These are the activations of a small neural network, seen along a few directions. Each row is one input.
Each table varies a few parts of the input and shows all the possible inputs, shuffled.
A made-up example of a description, with smaller parts first: one of 2 separate values, together with either a single point or one of 9 places along a line or (one of 4 places along a line, together with one of 8 places around a ring).
Shared parts are said once, and a part with two or three values counts as separate values.

Other details of the inputs shift rows strongly along two fixed directions, in all tables alike. That doesn't count.
These rows show it; all are for the same input, with only those details redrawn:
[-24 -18  12  22  34 -19   4  16  34 -26  12  19]
[ 38  10  40  32  47  39 -25 -44  15  21  -5  32]
[ 38  10  40  32  47  39 -25 -44  15  21  -5  33]
[-12  11  -9 -42 -18 -21 -46   8   8 -10 -21 -22]
[-24 -18  12  21  34 -19   3  16  34 -26  12  19]
[-11  11 -10 -42 -18 -21 -46   8   8 -10 -21 -22]

Table:
x1: [ 13  19 -11 -47 -37 -15   4  26 -36  -5  -2 -25]
x2: [-10  -6   5  18  10  -5  57  29  -6 -56  36  17]
x3: [-31   9   2 -47 -28 -29 -41 -13  -4 -15 -35  -4]
x4: [  7  21  -1 -43 -53   0  -2  12 -34 -36   6 -28]
x5: [ 21   5  -1  45  36  51 -10 -39  15  72  -5  30]
x6: [-30   7  -9 -39 -23 -23 -49   1  15  -6 -49  -3]
x7: [-12  13   2 -49 -22 -28 -37  -5 -10 -20  -5 -23]
x8: [-25 -23  16  17  38  -6  32  13  17 -25  34  10]
x9: [-10  -6 -14  16  14  -4  44  39   8 -36  15  14]
x10: [-12  -6  -1  17  18 -10  58  30  -5 -45  29  16]
x11: [-47 -12 -19  36  30  -4   5  26  36   7  -2  23]
x12: [ 46  -5  24  29  44  58   2 -40  13  53  12  15]
x13: [-19 -59 -42  58 -55 -56 -58 -46 -77 -14 -31 -69]
x14: [ 31  36 -13 -25 -19  42 -48 -60 -29  78 -21 -13]
x15: [ 12  25   3 -39 -50  -8   8  14 -31 -26   4 -43]
x16: [-43 -26   3  19  30  -2  13  19  40 -10 -16  26]
x17: [ -6 -10  -2  16   8 -13  49  42  15 -22  15  -2]
x18: [ -8 -10 -13  14  18 -11  47  43   9 -21  13  10]
x19: [-45  -7 -10  38  26 -23  -8  15  36  -4  -4  35]
x20: [-22   6 -52 -24 -37 -23 -31   4  12  43 -13 -17]
x21: [-36  19 -30 -32 -24 -12 -33   4  -8  13 -18 -17]
x22: [-32 -37   6  20  15 -25  40  -9  26   1  24  30]
x23: [ 45  30   9 -32   1  51 -56 -38 -10  44 -32 -19]
x24: [ -9 -14 -17  12  14  -9  39  45   9 -22  10  23]
x25: [-10 -10  -1  14  21 -17  60  34  -6 -29  27  12]
x26: [ -6  -6   9  23  -2  -8  49  37  12 -38  25  -5]
x27: [-24   9 -42 -31 -41 -30 -20 -10  -6  35   4 -17]
x28: [ 48  -4  36  23  43  53  13 -56  -6  45  30  16]
x29: [ 53  -4  34  27  33  39  13 -65  -2  47  37  24]
x30: [  9  24   5 -41 -53  -2   3  12 -35 -33   9 -39]
x31: [-12 -10   4  20  -4   1  40  37  10 -48  27  11]
x32: [ 15  -1   7   2   3  -4  34  21 -17   2  14   6]
x33: [ 10  25 -24 -41 -39   4  -6  24 -19 -27 -11 -22]
x34: [ 32  -9  21  32  28  40  -3 -56  22  58 -12  41]
x35: [ 14  23  28  43  36  28 -26 -58  -1  32  -6  49]
x36: [-24  -8 -28 -44 -28  -7 -23   7  14  24 -34 -21]
x37: [ 59  20  -2 -30 -14  37 -44 -52  -7  65 -10 -18]
x38: [-24 -18  12  22  34 -19   4  16  34 -26  12  19]
x39: [ 13  13 -24 -41 -34 -11  -5  36 -16  11 -17 -25]
x40: [  9  22  -6 -36 -50   4  -4  22 -18 -25  -3 -37]
x41: [ 12  22  -8 -44 -39 -13  10  18 -27 -10  -5 -39]
x42: [-17 -60 -52  64 -49 -49 -68 -30 -61  -5 -45 -68]
x43: [  8  17 -24 -50 -33 -10  -1  22 -33 -10 -10 -14]
x44: [ 36  21  10 -43 -20  44 -42 -68 -25  61 -36 -10]
x45: [ -5 -12  -4  15  10 -14  44  49   6 -17  18  13]
x46: [ -4 -12  10  19  -2 -13  50  40  13 -23  23  -8]
x47: [ -6 -13  23  20   0 -18  62  31   0 -32  37  -6]
x48: [ 19   5  43  22  39  51  -8 -57   1  29 -19  38]
Changing only one part turns x16 into x48. The same change can be made to x33. Which row results? -> x2
What is each input in this table made of? -> one of 2 separate values, together with either a single point or one of 11 places around a ring or (one of 3 separate values, together with one of 4 places along a line)
Which other rows does x31 become when the place on the ring of 11 takes its other values? List them by row number. -> x9, x17, x18, x24, x26, x33, x39, x40, x45, x46
Which other rows does x20 become when the choice among 3 separate values takes its other values? List them by row number. -> x34, x37

Table:
x49: [-45 -14   0   5  22 -28  15  22  34 -16  11  22]
x50: [-29 -18  -4  -4  -3 -17  68  43   2 -38  18  14]
x51: [ 25   0  10  34  28  32 -18 -21   4  22 -22  19]
x52: [ 20  28 -17 -72 -43   8 -58 -27  -9  42 -30 -35]
x53: [-37   6 -50 -44 -53 -38 -27  33  -9  -1 -20 -41]
x54: [-22   6  -3  -1   6 -15  44  50  14 -55  39  14]
x55: [ 15  10  22  10  24  26  -6 -36  14  35   4  28]
x56: [ 57  19  25   1  23  34  28 -11 -21  15  23  10]
x57: [-37 -23   2   3  25 -25   9  25  40 -21   4  18]
x58: [-34 -39  -3  31  13 -33   5  14  10 -35   3   0]
x59: [ 28  -3   1  35  19  32  -4 -26   1  36  -3  12]
x60: [ 17  -3  20  40  20  17 -18 -46 -16  13  -7  15]
x61: [ 57  21  35  21   5  33  23 -12 -14   2   7  13]
x62: [ 26 -16  14  39  13  20  -9 -48 -13  23   6   3]
x63: [ 38  50   2 -87 -56  29 -36  -3 -30   8 -25 -57]
x64: [-39   9 -48 -44 -46 -39 -34  35  -9  -9 -31 -37]
x65: [-39 -34  -7  33   3 -35  19   8   3 -22  22   0]
What is each input in this table made of? -> either one of 5 separate values or (one of 3 separate values, together with one of 4 places along a line)
List by row number the other inputs of the same sort as x54. -> x50, x56, x61, x63

Table:
x66: [-29 -33 -30  33  -5 -34  71  69   1 -37  38 -11]
x67: [-11  25 -37 -33 -57 -16 -44  -2 -43  -5 -40 -27]
x68: [-14  -6 -17 -42 -47 -34 -58 -25 -25   0 -25 -48]
x69: [ 65   8  32  18  19  53  33 -40 -19  40  18  14]
x70: [ 21  30  19  28  42  42 -24 -37  12  35 -15  52]
x71: [-15  19 -52 -54 -37 -14 -54   8   5  46 -32 -30]
x72: [ -3   5 -56 -27 -62 -15 -39  -4 -40  33 -33 -48]
x73: [ 16  39 -21 -43 -55  -3 -14  22 -46 -24 -21 -32]
x74: [ 57  17  34   4  27  58  26 -35   5  45  23  20]
x75: [-31 -30  47  81  84  10  70  -9  47 -16  47  87]
x76: [-72 -49  -3  18  18 -60  16  24  42 -40  30   1]
x77: [-47  -7   8 -15  10 -33  63  60  30 -60  41  19]
x78: [ 28  12  36  26  24  39  -1 -62 -18  24  -7  42]
x79: [ 21  17  -7 -74 -45  15 -36  22 -13  -7 -64 -46]
x80: [ 51  26  47  12  21  48  27 -34 -22   2  11  33]
x81: [-40 -19 -28   5  18 -31  53  78  44 -23  37   7]
x82: [ 43  41  30  14  39  51   4 -11   8  12   4  44]
x83: [ 23   4  20  46  47  29 -47 -50  19  36  -9  26]
x84: [-14  11 -33 -72 -49 -14 -37 -11  -4  42 -20 -38]
x85: [-62 -55 -24  61   6 -61  13  31   8 -51  17  -9]
x86: [  6  25 -18 -49 -26 -15 -51  21   2  -9 -14 -39]
x87: [ 46   8  51  17  33  39  -2 -41   6  10  21  14]
x88: [-63 -55 -25  20   2 -53  54  33  19 -13  30   3]
x89: [-33 -37 -10  44   3 -47  38  55   2 -68  33 -17]
x90: [ 13   9  -1 -53 -46 -20 -29  -1 -29 -20  -7 -53]
x91: [ 45  -6  38  35  37  64 -34 -60   8  47 -62  33]
What is each input in this table made of? -> one of 2 separate values, together with either a single point or (one of 3 separate values, together with one of 4 places along a line)
Changing only the choice among 2 separate values turns x73 into x67. The same change can be made to x77. Which row results? -> x75
Which other rows does x69 become when the choice among 2 separate values takes its other values? List them by row number. -> x88
Start at x72 and move only the place on the line of 4, one step at a time. The first step leads to x88. Which rows follow, in order? -> x84, x71
